A small network was shown many inputs. Here are its activations along a few directions, one row for each input.
In each table, some parts of the input vary, and every possible input appears once, in random order.
Descriptions start from the smaller parts, as in this example, which fits no table here: line(4) and (point or (values(2) and ring(5)) or ring(11)).
Shared parts are said once, and a part with two or three values counts as separate values.
In the rows, zero is written as 128.

Other details of the inputs vary at random and push rows far along two fixed directions, the same in every table; ignore that.

Table:
r1: [132 129 121 166 128 127 135  87 167 110  87  97 133]
r2: [129 128 136  95 141 132 143 165  95 123 149 137 118]
r3: [100 126 122 169 127 120 102  86 161 171 103 102 139]
r4: [123 149 126 159 111 128  97 109 167 126 106 128 133]
r5: [ 85 122 140 101 149 146 117 115  98 198 129 140 114]
r6: [ 91 123 137  92 157 159 138  94  95 183 104 144  96]
r7: [127 140 129 101 137 148 118 139  94 149 142 157 108]
r8: [119 139 112 173 123 111  96  99 179 138  97 110 141]
r9: [146 133 121  98 127 127 135 150  95 119 144 152 128]
r10: [ 85 115 129 178 115 106 101  77 186 156 106  99 145]
r11: [ 90 133 136 110 146 166 126  72 100 192 106 143  91]
r12: [133 113 133 110 139 116 141 151 102 120 157 135 116]
r13: [177 140 132 138 113 112 146 184 157  37 126 127 147]
r14: [145 127 135 159 102 119 144 148 182  75 123  91 160]
r15: [156 115 132  88 123 138 158 160  83 119 162 134 132]
r16: [140 121 120 168 115 121 129 122 168 115 119  91 150]
r17: [186 137 135 103 122 132 164 201  91  50 176 130 124]
r18: [ 96 136 130 121 140 132 116 120 128 163 119 140 124]
r19: [138 134 115 168 119 108 123 128 166 101 119  97 145]
r20: [175 122 133  75 136 145 184 156  68  79 146 143 115]
r21: [149 134 124 107 121 125 126 145 106 117 133 155 129]
r22: [161 107 134 110 136 129 173 144 113  68 135 127 114]
r23: [169 112 131  85 145 124 154 187  81  84 171 162 113]
r24: [133 140 131 167 102 124 122 124 171  95 126  96 149]
r25: [ 81 135 131 107 150 141 101 107 112 202 113 157 111]
r26: [138 127 118 116 146 131 126 144 100 137 138 138 119]
r27: [ 84 141 127 118 140 151  98  98 104 201 127 150 106]
r28: [128 142 117 157 104 106 118 114 167 105 114 112 156]
r29: [107 136 115 170 127 119  84  88 169 164  87 124 135]
r30: [154 125 126 167 109  96 121 137 186  62 118 119 149]
r31: [109 120 131  95 133 139 128 120  78 179 142 143 122]
r32: [100 133 122 122 123 123 115 105 118 169 127 129 128]
r33: [125 112 132  96 151 128 134 145  85 144 155 158 109]
r34: [156 137 133 169  92 124 136 138 184  71 130  87 157]
r35: [113  99 136 123 131 129 132 122 121 158 141 127 123]
Description of these inputs: values(5) and (point or line(6)).
- The inputs of r17 and r2 match in every part but the values(5) part. If r24 is changed in the same way as r17 into r2, which row does it become? => r5
- Which other rows agree with r28 in the values(5) part? List them by row number. => r9, r15, r20, r21, r31, r32
- Which other rows does r25 become when the values(5) part takes its other values? List them by row number. => r7, r8, r9, r23

Table:
r36: [ 73 101 131 111 148 152 129  74  90 233 130 120 106]
r37: [119 116 131 164 103 127 145  97 162 123 125  78 153]
r38: [180 123 124 159 112  99 149 167 161  44 140  91 153]
r39: [137 169 117 174  96 133 115  93 181  92  91 100 144]
r40: [ 79  84 146  41 196 178 154  99  15 240 147 171  60]
r41: [199 159 126 129 105 127 145 187 132  25 143 120 145]
r42: [174 139 117 146 112 115 146 140 153  44 117 121 140]
r43: [ 69 129 113 156 141 133  92  45 149 213  78 131 115]
r44: [ 91 117 127 131 153 137 116  70 128 182  85 141 106]
r45: [152 124 126  82 146 133 132 161  67 130 151 169 105]
r46: [186 108 129 104 138 132 181 177  89  64 160 120 121]
r47: [133 153 132 125 128 160 135 111 136 118  92 130 118]
r48: [157 114 144  81 130 151 192 160  82  81 157 117 118]
r49: [179 142 138  88 132 159 168 164  82  65 134 143 109]
r50: [126 137 125 153 123 123 125  89 168 103  81 122 133]
r51: [163 100 146 112 119 136 190 152 114  72 156  95 136]
r52: [115 108 132 142 116 104 115 154 137 144 165 114 146]
r53: [159 130 131 125  99 103 138 203 132  72 182 114 161]
r54: [127 138 111 182 111  86  92 132 194 103 111 119 157]
r55: [134 109 145  67 139 159 178 147  56 138 156 130 110]
r56: [120  96 131  89 153 150 152 122  67 173 152 136  99]
r57: [ 64 151 114 153 128 119  56  75 160 220  96 152 130]
r58: [ 73 128 114 159 137 119  78  61 156 213  88 132 121]
r59: [120 100 130 124 136 127 131 125 110 157 147 120 122]
r60: [156 153 134 131 122 144 151 125 145  63 106 120 122]
r61: [148 127 129 139  99 117 148 154 144  90 147  92 158]
r62: [123 130 117 144 130  97  90 151 143 130 136 150 134]
r63: [141 124 133 108 115 142 163 139 100 119 150 108 135]
r64: [159 127 126  67 153 120 121 208  53 121 179 196 109]
r65: [ 80 118 130 188  98 114 106  66 196 178 110  74 162]
r66: [160  98 143  52 178 155 188 169  37 112 160 154  84]
r67: [ 77 118 120 192 113  94  79  84 202 178 112  94 157]
r68: [104 129 133  89 160 150 133  95  92 165 104 168  89]
r69: [121 131 135  74 157 163 138 113  66 165 117 171  89]
r70: [145 115 130 102 157 137 160 132 105 100 117 146 101]
r71: [109  90 142  86 165 153 156 112  70 174 136 136  95]
r72: [ 64  94 145 102 159 156 142  64  92 233 120 124  95]
r73: [ 94 158 122 128 131 160  90  91 126 198  97 144 117]
r74: [119 107 131 141 118 110 122 146 135 145 160 106 146]
r75: [154 133 127 149  91 100 135 177 159  68 159  93 174]
r76: [ 89 116 132 166 105 104  98 122 169 165 146 107 158]
r77: [108 104 128 127 138 108 107 150 119 163 162 137 130]
r78: [145 131 137  79 151 156 156 133  79 114 125 164  91]
r79: [124 145 116 157 116 122 116  91 166 115  92 124 136]
r80: [ 74 143 115 150 129 124  74  60 155 212  82 144 122]
r81: [148 119 129 185 115 105 150 110 201  58  94  73 154]
r82: [ 70 138 120 108 149 128  68 101 100 234 121 184 108]
r83: [150 153 128  74 147 178 144 146  57 139 135 159  99]
r84: [175 144 124  99 126 111 121 212 101  70 170 170 133]
r85: [125 169 120 179  92 106  75 138 192 103 114 123 157]
r86: [118 115 127 120 144 109 104 163 106 159 161 148 126]
r87: [ 93 117 131 164 107 110 106 114 165 165 142  99 160]
r88: [145  96 142 132 124 129 175 130 135  94 136  88 135]
r89: [ 83 164 123 130 130 141  65 117 132 203 115 162 122]
r90: [126 139 123 184 113 107 128  76 217  74  66 102 142]
r91: [156 105 134 148 106 111 152 152 149  90 157  86 153]
r92: [170 137 119 122 125 102 122 186 126  73 151 149 143]
r93: [143 154 117 173  99 108 106 114 187  88  98 113 152]
r94: [127 166 127 180 105 138 128  81 213  80  63  94 142]
r95: [126 175 116 191  92 113  81 124 216 101  97 109 166]
r96: [188 147 119 123 114 130 152 159 128  43 128 132 132]
r97: [128 117 124 135 137 108 113 155 122 138 151 132 134]
r98: [146 145 119 135 119  99 100 171 141  94 141 158 141]
r99: [179 156 126 100 121 132 128 206  94  72 166 157 128]
r100: [102 106 143 122 134 147 160  91 126 155 125 102 121]
r101: [124 117 133  76 162 152 143 116  68 158 118 169  91]
- What do these inputs look like to the network? => line(6) and line(11)
- The inputs of r38 and r93 match in every part but the line(11) part. If r66 is changed in the same way as r38 into r93, which row does it become? => r78
- The inputs of r87 and r74 match in every part but the line(11) part. If r100 is changed in the same way as r87 into r74, which row does it become? => r72
- A walk changes only the line(11) part. It starts at r47 and steps to r49. List the rest of the walk in order. => r69, r50, r101, r44, r81, r71, r88, r51, r55
- Which other rows does r77 become when the line(11) part takes its other values? List them by row number. => r52, r53, r62, r64, r76, r84, r85, r86, r89, r98

Table:
r102: [143 136 122 101 117 145 144 119  82 138 145 129 124]
r103: [146 133 126 122 145 141 121 147 105 118 140 148 103]
r104: [145 111 130 105 125 146 157 120  90 124 144 127 120]
r105: [167 143 123 175 117 117 134 138 186  49  94  96 144]
r106: [108 107 123  86 136 111 120 118  70 187 154 167 115]
r107: [161 116 147  98 128 127 196 159 127  35 137 122 125]
r108: [116 111 132  90 167 146 141 101  92 152  99 165  89]
r109: [ 95 123 146 103 145 158 124 130  94 179 154 141 100]
r110: [167 127 147 113 130 138 177 188 120  53 154 107 129]
r111: [103 114 139 106 131 114 108 158 112 163 160 156 129]
r112: [ 86 113 138 102 149 115  95 158  95 191 172 162 115]
r113: [189 139 129 116 119 135 154 166 118  37 135 142 124]
r114: [ 95 144 120 179 118 131  85  65 186 165  78 121 127]
r115: [166 141 134 104 106 119 151 201 118  57 159 130 154]
r116: [102 152 140  84 122 161 126 119  83 174 142 149 112]
r117: [ 83 107 127 111 155 154 114  84  75 233 141 135  96]
r118: [122 145 114 147 117  88  92 121 163 112 114 159 138]
r119: [137 120 124 174 137 110 127 111 191  82  86 108 129]
r120: [142  98 124 111 129 102 126 158  98 141 166 143 134]
r121: [151 154 135 173  88 124 125 157 191  65 136  84 163]
r122: [162 158 106 182 112  91  98 167 188  61 121 113 162]
r123: [120 119 115 113 132 128 117 128  96 187 139 135 133]
r124: [131 153 121 141 121 130 134  92 154  99  78 125 125]
r125: [144 147 121 114 140 149 107 150  94 146 138 152 113]
r126: [145 122 118 101 124 125 137 146  87 138 146 136 138]
r127: [136 129 122 110 138 105 103 152 113 123 139 179 124]
r128: [ 58 113 139 174 139 122 114  65 198 172  88  96 126]
r129: [136 122 122 176 141 106 125 112 190  81  90 105 126]
r130: [158 128 135 104 105  92 146 195 124  49 171 145 147]
r131: [114 132 146 143 119 141 144 115 163 120 108 100 137]
r132: [195 157 122 115 112 138 141 175 115  46 138 140 135]
r133: [177 145 142 112 104 143 154 193 121  61 164 116 143]
r134: [ 87 136 143 100 125 155 131  96 106 172 129 146 107]
r135: [190 109 128 128 120 130 169 173 111  58 166 106 135]
r136: [119 135 140 173 102 128 123 123 191 100 124  93 147]
r137: [118 143 125  92 139 155 124 104  84 156 117 172  93]
r138: [ 61 125 132 180 113  93  67 103 197 183 119 120 153]
r139: [113 117 129  86 145 155 161  87  67 174 120 132 103]
r140: [124 146 142  97 117 157 132 139 100 139 145 137 125]
r141: [166 148 123 162 108 120 144 121 183  39  83 103 146]
r142: [150 162 119 103 123 146 124 133  97 118 125 158 117]
r143: [109  94 124 103 149 112 106 141  76 201 168 158 117]
r144: [135 125 120 125 153  98  91 172 114 130 159 171 118]
r145: [103 108 144 148 136 126 144 114 173 119 110 104 129]
r146: [ 88 141 108 162 103 106  97  66 165 180  94 109 155]
r147: [169 139 134 111 109 120 145 211 124  64 164 125 154]
r148: [123  93 126 156 140 118 149  94 156 125 109  91 129]
r149: [193 136 130 115 132 136 164 174 118  43 124 127 124]
r150: [115 136 147  89 132 154 163 121  98 128 125 135 114]
r151: [ 89 119 122 180 126 130 117  53 172 177  84  80 138]
r152: [ 99 127 149  89 133 164 136 114  90 169 140 149 106]
r153: [110 120 121 109 161 113  82 152  94 183 151 186 107]
r154: [132  91 133  99 152 137 172 100  94 130 122 125 111]
r155: [129 143 139 112 127 150 123 162 105 137 162 127 122]
r156: [139 123 125 161 108 126 156  85 167  95  94  80 150]
r157: [130  86 130 113 164 132 160 121  95 139 138 116 105]
r158: [119 125 148 105 128 155 141 138 108 141 147 135 115]
r159: [135 135 116 174 115  81  85 139 192  99 118 139 152]
r160: [138 120 121 175 120 119 144 103 169 103 109  71 145]
r161: [113 120 129  87 163 142 144  96  91 149  98 168  86]
r162: [186 119 115 123 118 109 148 200 107  75 169 114 152]
r163: [ 85  98 124 173 134 120 128  41 180 173  79  87 131]
r164: [ 93 156 106 173 121 112  66  92 183 178  83 134 146]
r165: [138 120 127 103 123 143 156 109  89 129 141 131 115]
r166: [137 133 119 155 105 133 122 107 146 140 125  96 148]
r167: [107 110 145 142 132 128 150 108 173 117 104 106 130]
r168: [139 159 124 157  81  97 129 153 188  57 122 102 173]
r169: [167 120 123 176  94 114 151 123 180  61 125  77 158]
r170: [116 123 149 103 143 157 151 142 104 143 136 125 115]
r171: [188 136 128 123 141 131 157 180 116  44 133 123 120]
r172: [138 100 121 120 137  97 117 165  98 141 175 139 129]
r173: [ 92 120 123 174 121 131 123  48 173 176  79  81 139]
r174: [ 61 117 142 161 128 127 125  49 196 163  74 104 131]
r175: [137 149 115 100 138 130 108 148  97 139 126 172 124]
r176: [125 125 122 123 131 148 118 118  93 182 145 121 123]
r177: [151 128 124 105 119 147 144 129  86 134 147 126 129]
r178: [117 119 140 101 122 110 120 161 113 130 158 156 134]
r179: [123 129 150  95 132 156 163 131 105 122 127 129 119]
r180: [136 167 106 159 104 100 101 123 177  92  96 133 155]
r181: [ 67 145 126 175 109 114  75 104 190 186 106 108 156]
r182: [145 136 114 179 103 119 117 119 166 112 130  80 155]
r183: [102 162 114 176 113 134  74  75 180 172  82 121 137]
r184: [180 100 130 106 132 119 201 140 111  40 136 111 125]
r185: [119 108 131  96 171 145 136 112  95 161 105 159  88]
r186: [114 117 115 101 150 131 111 142  68 202 159 143 119]
r187: [ 92 143 119 185 123 129  80  70 186 167  84 119 125]
r188: [111  98 126  90 140 115 117 124  73 189 156 164 119]
r189: [ 93 134 133  97 145 137 103 160  87 192 159 150 119]
r190: [143 144 114 118 145 123 102 172 105 135 140 159 126]
r191: [123 148 120 109 153 153  96 136  80 181 140 160  99]
- The inputs of r132 and r183 match in every part but one. If r115 is changed in the same way as r132 into r183, which row does it become? => r147
- The inputs of r129 and r108 match in every part but one. If r109 is changed in the same way as r129 into r108, which row does it become? => r152
- The inputs of r127 and r159 match in every part but one. If r156 is changed in the same way as r127 into r159, which row does it become? => r173
- What do these inputs look like to the network? => values(3) and line(5) and line(6)
- Which other rows does r119 become when the line(6) part takes its other values? List them by row number. => r105, r125, r153, r187, r190
- A walk changes only the line(5) part. It starts at r102 and steps to r177. List the rest of the walk in order. => r166, r176, r182
- Which other rows does r162 become when the line(5) part takes its other values? List them by row number. => r123, r126, r146, r186
